[ 2.525 -4.230 -7.109 -2.477 -1.488 -1.672  1.875] -> 2.525, 1.875

[-1.699 -4.924 -5.613 -0.309] -> -0.309, -1.699

[ 0.860  0.073 -3.163  2.993 -7.288] -> 2.993, 0.860

[[ 3.368 -5.371 -5.432  2.457]
 [-1.232  2.009  2.327 -0.994]] -> 3.368, 2.457

[-0.543 -5.945  0.446  2.651 -2.121 -2.362] -> 2.651, 0.446

[[-1.140 -1.590 -1.234 -5.738 -0.899  1.343 -3.235]
 [ 0.333 -0.615 -1.391 -3.093  0.887  1.781 -2.494]] -> 1.781, 1.343

[ 0.270 -2.616  5.456 -3.255  0.739 -1.837  0.225] -> 5.456, 0.739

[[-0.239  3.671 -7.483  1.806  1.757]
 [ 0.567 -1.920  3.782 -1.210 -1.575]] -> 3.782, 3.671

[-4.531 -3.262 -4.629 -3.106 -5.526  6.402] -> 6.402, -3.106
---
[ 161.46  -43.77  118.74  -49.02 -119.62] gives 118.74
[-1.140  1.604 -0.813 -1.091 -0.984  0.247 -0.714] gives -0.813
[-161.2  176.3   56.8  -51.9] gives 56.8
[ 0.16  0.07  0.18 -0.12  0.19] gives 0.18
[ 1.53 -0.27 -1.32  0.71] gives -1.32
[ 143.5   -5.9 -110.9   97.4] gives -110.9
[ 1.505 -1.140 -0.034 -1.483 -0.285] gives -0.034
[-1.27  1.71  1.16  0.86] gives 1.16
[-136.032  121.065 -149.532   96.153] gives -149.532
---
Input:
[-0.114 -7.481 0.850 0.114]
[3.779 -4.610 2.016 -3.779]
[-6.569 4.629 1.668 6.569]
Output: 0.114

Input:
[-0.734 -0.577 2.449 -6.646 0.292 1.820 -3.677]
[-1.144 0.245 -1.881 2.576 0.739 1.011 1.913]
[-1.423 -0.589 2.064 -6.732 1.101 3.685 -3.340]
Output: -3.677

Input:
[-0.115 -2.004 -0.928 -2.225 -1.007 -4.622]
[-4.154 -5.890 2.221 -2.090 -4.009 -7.421]
[-0.207 -2.984 0.194 -1.992 -0.981 -6.522]
Output: -4.622

Input:
[0.565 5.636 -6.696 0.454 1.022 -4.946 7.414]
[4.776 -3.589 -2.608 -6.369 0.309 2.774 -0.882]
[-2.705 -1.088 0.815 -0.766 4.634 -2.259 -7.411]
Output: 7.414

Input:
[6.032 3.534 -2.986 -3.375 -1.576 4.168]
[-2.358 0.230 -2.986 -5.385 6.344 6.432]
[3.360 5.292 1.518 -5.350 -5.042 -2.009]
Output: 4.168

Input:
[1.000 0.049 2.371 3.709 -0.279 -2.407 -4.083]
[3.766 -1.280 1.359 0.524 -3.078 -2.108 -1.689]
[-5.339 4.097 5.398 2.834 5.900 -4.591 1.347]
Output: -4.083

Input:
[-3.341 2.953 3.577 5.544 -4.097 -4.614 -3.482]
[0.106 -2.431 -2.110 -1.331 -0.872 -1.209 0.202]
[-5.609 3.749 3.962 4.815 -7.072 -7.150 -5.466]
Output: -3.482

Input:
[-0.569 -0.639 -1.510 2.290 0.906]
[3.748 1.428 -3.530 3.889 7.364]
[-3.175 -0.829 -4.216 5.165 -0.803]
Output: 0.906
---
[[ 0.22  0.07 -0.01 -0.01]
 [-0.19  0.01  0.00  0.00]
 [-0.03 -0.05 -0.03 -0.01]] | 0.22

[[-0.07  0.12 -0.12  0.00  0.02 -0.02]
 [ 0.12 -0.05  0.17  0.02 -0.05 -0.01]] | -0.07

[-1.10  1.30  0.44  0.36 -1.47 -0.14] | -1.10

[-0.165  0.124  0.066  0.042 -0.008  0.199  0.051] | -0.165

[[-2.3 -0.8  2.2 -1.7  2.2 -2.2]
 [-1.6 -1.4 -0.8 -1.4 -1.4 -1.2]
 [-0.2 -1.3 -2.2 -1.1 -1.9 -0.3]] | -2.3

[-13.67  11.53  -8.88  -9.72] | -13.67

[[  1.300  -3.195   8.333  12.896  -8.352]
 [ -0.939   9.715  -0.717   4.188 -13.623]
 [ -3.722  -3.506   8.839  15.965 -11.941]] | 1.300

[[-110.016 -174.582   18.569  129.595 -206.163 -127.501]
 [  30.587 -114.043   15.456 -152.586 -132.091 -100.328]] | -110.016

[  94.8  104.0  -31.5 -176.0   86.9] | 94.8
---
[[ -68 -244   26 -511  785]
 [ 246  546  421  568  380]]
568

[[74 31 46 83 54 55 56]
 [15 13 16 43 65 24 46]]
74

[8826 4631 8549 2096 5085]
8549

[79 73 60 24 67 78]
78

[[2 7 3 2 5]
 [4 5 5 9 5]]
7

[210  57  94 118]
118
---
[5.396 7.110 -6.476 -0.843 1.731 0.464 1.035] -0.843, 7.110

[-0.304 0.220 -1.901 2.074 1.377 4.584 -0.678]
[0.992 -5.053 5.200 -5.453 1.242 -4.966 0.697]
[-6.927 -1.906 -1.641 -3.064 3.930 -2.354 -3.589] -5.453, 5.200

[-1.662 0.988 6.568 0.443 -2.189 -4.340 3.868] 0.443, 6.568

[1.191 3.251 2.896 -6.548 -1.734] 2.896, 3.251

[-4.040 1.799 -0.328 -1.307 5.348 0.027 0.987] -1.307, 5.348

[-4.491 -2.348 -0.519 -6.466 2.819 -4.940 -0.533] -6.466, 2.819

[-3.055 -0.735 5.318 -0.066 0.521] 5.318, 5.318

[-5.630 4.977 -3.861 -6.278 4.155] -3.861, 4.977

[-0.693 6.720 2.769 0.489 -2.357] 2.769, 6.720
---
[[ 3.589 -0.865  0.562 -3.927  1.776]
 [-4.017  2.876 -1.085  6.153 -3.088]] => -1.085

[[ 1.884  1.131 -3.724 -0.309  4.462]
 [ 7.315  5.670  5.434  1.063 -0.705]] => 5.434

[[ 2.054 -1.161  5.114 -5.636  0.818]
 [-1.197 -2.973 -0.584 -7.195  1.279]] => -0.584

[[-0.092  2.007  3.265 -0.671  6.490]
 [-3.117 -4.780 -3.223  2.614 -3.360]] => -3.223

[[-0.888 -0.943  2.346 -0.877 -2.586]
 [ 0.809 -6.371 -3.006 -0.257  2.839]] => -3.006

[[ 1.164  6.097  3.465  5.211 -6.071]
 [ 5.806  4.125  5.644  5.947 -5.575]] => 5.644
---
array([8, 2, 2, 7]) yields 7

array([ 12,  29,  35, -31,  23,   0,   8]) yields -31

array([[ 83, 105, 109, 189],
       [ 23,  97,  83,  78],
       [195,  73, 110,  65]]) yields 189

array([[131, 133, 184, 117, 108,  20],
       [128, 142, 182,  64, 213, 225]]) yields 117

array([952, 244, 967, 408, 306, 914]) yields 408

array([6803, 5842, 3066, 8991, 6884, 9261, 8422]) yields 8991
---
array([254, 305,  66, 930]) → 930, 305

array([ 625, -376, -348, -194,   73, -855]) → 625, 73

array([[12, 54, 12, 14, 52],
       [14, 73, 75, 52, 74],
       [ 4, 61, 53, 13, 62]]) → 75, 74

array([[-25,  21, -16, -27,  -6],
       [ 38,  -6,  11,  -9, -12],
       [ 37,  -6,  22,  15,   6]]) → 38, 37

array([221, 156, 159,  86, 198,  26]) → 221, 198

array([[123, 213,  85, 153, 209, 164, 124],
       [169, 229, 161, 206, 215,  78, 159],
       [174, 236, 184, 228, 215,  61, 178]]) → 236, 229

array([5, 8, 7, 5, 1]) → 8, 7
